Each row below holds a small network's activations on one record, seen along a few directions.
Here are examples, each followed by its value of one field, Kotov.
The word absent means that the record has no Kotov.
Other fields move the rows too, some of them a lot.
(in the rows, 500 means zero)
Random noise pushes rows far along 5 fixed directions. That doesn't count. These rows show it; they differ only by the noise:
[346 557 533 371 438 436 513 497 411 328 465 513 421 580 422 618 444 405
 634 538 542 498 430 445 482 635]
[503 552 614 479 579 573 446 393 449 492 329 436 570 534 577 426 613 550
 457 619 615 425 364 468 642 547]
[397 646 590 276 483 368 536 613 464 432 526 621 313 648 423 614 465 523
 717 570 487 466 420 405 517 805]
[553 586 568 398 545 495 458 483 432 492 466 442 440 532 586 471 536 614
 471 560 592 367 348 516 568 587]
[490 420 503 521 535 494 491 456 465 540 522 436 555 449 472 498 523 513
 522 560 538 478 516 519 556 472]
[445 451 552 539 554 573 492 437 485 576 406 530 559 537 562 413 626 477
 500 522 573 509 557 417 562 512]
[277 385 392 465 358 414 549 494 393 309 598 482 451 489 344 678 358 273
 648 430 509 581 605 489 354 475]

[419 314 413 682 492 595 496 350 505 599 491 413 805 412 374 483 540 474
 430 520 556 605 600 490 562 252] -> s20
[432 654 439 382 363 363 570 655 557 346 590 629 362 563 319 694 316 458
 657 453 345 581 454 483 390 642] -> s7
[378 626 649 437 548 563 505 452 513 523 298 601 595 641 456 487 642 526
 604 627 556 524 391 330 657 676] -> s6
[694 554 401 508 469 498 456 534 496 535 628 391 465 412 581 481 403 661
 326 406 485 381 396 640 436 361] -> s14
[550 668 494 388 460 414 548 709 578 549 605 711 263 632 546 516 460 565
 558 374 382 507 524 437 392 676] -> s12
[171 544 498 417 403 662 478 296 337 417 318 464 715 692 478 505 628 489
 482 473 796 517 327 301 581 495] -> s1
[397 540 464 576 408 590 478 378 467 304 334 440 627 509 451 543 455 338
 425 463 519 577 421 479 473 373] -> s19
[562 646 664 407 592 511 414 386 455 373 309 339 596 511 431 538 516 608
 497 766 563 396 197 556 711 590] -> s18
[589 678 679 440 599 546 444 472 532 425 276 495 490 580 604 434 582 560
 452 669 517 433 298 485 648 644] -> s4
[580 483 565 416 543 403 481 537 476 455 592 446 405 470 501 570 442 517
 556 570 478 452 452 581 523 592] -> s10
[479 476 440 408 444 430 508 548 416 448 635 470 357 489 525 544 424 502
 518 408 533 435 515 542 393 515] -> absent

Here are new rows. What is Kotov for each?
[399 739 543 401 392 482 516 549 533 242 333 623 407 649 452 597 414 373
 553 477 428 575 362 421 441 648] -> s7
[442 468 436 656 437 561 509 438 562 383 390 495 649 456 413 531 454 326
 458 478 428 646 548 506 471 357] -> s7
[354 690 670 386 499 506 536 564 557 378 269 742 376 748 526 503 577 367
 639 544 462 590 487 293 513 796] -> s4
[402 539 517 465 482 463 532 528 542 552 513 591 567 574 340 573 488 527
 621 564 452 577 509 402 559 589] -> s20
[539 401 518 632 574 444 556 570 679 689 564 604 632 433 309 508 520 510
 632 612 294 660 668 479 606 502] -> s12
[449 446 465 525 470 596 471 425 413 479 438 474 493 518 653 411 566 436
 395 377 631 464 542 473 430 411] -> absent
[422 576 515 526 456 566 533 547 570 504 389 701 456 640 566 441 563 394
 500 369 454 611 592 355 423 552] -> s12
[648 444 373 514 497 447 487 533 493 669 739 386 547 387 463 515 427 728
 392 465 514 407 480 626 495 352] -> s20
[480 595 387 422 391 565 514 589 454 594 582 652 319 667 739 405 536 574
 342 167 618 435 564 395 278 487] -> s20
[354 599 549 387 423 571 446 385 333 206 294 443 415 614 621 512 500 348
 440 445 672 442 344 455 429 537] -> absent
[473 309 460 717 538 730 455 345 492 620 371 472 670 482 679 300 671 381
 318 379 608 557 725 446 457 247] -> s18
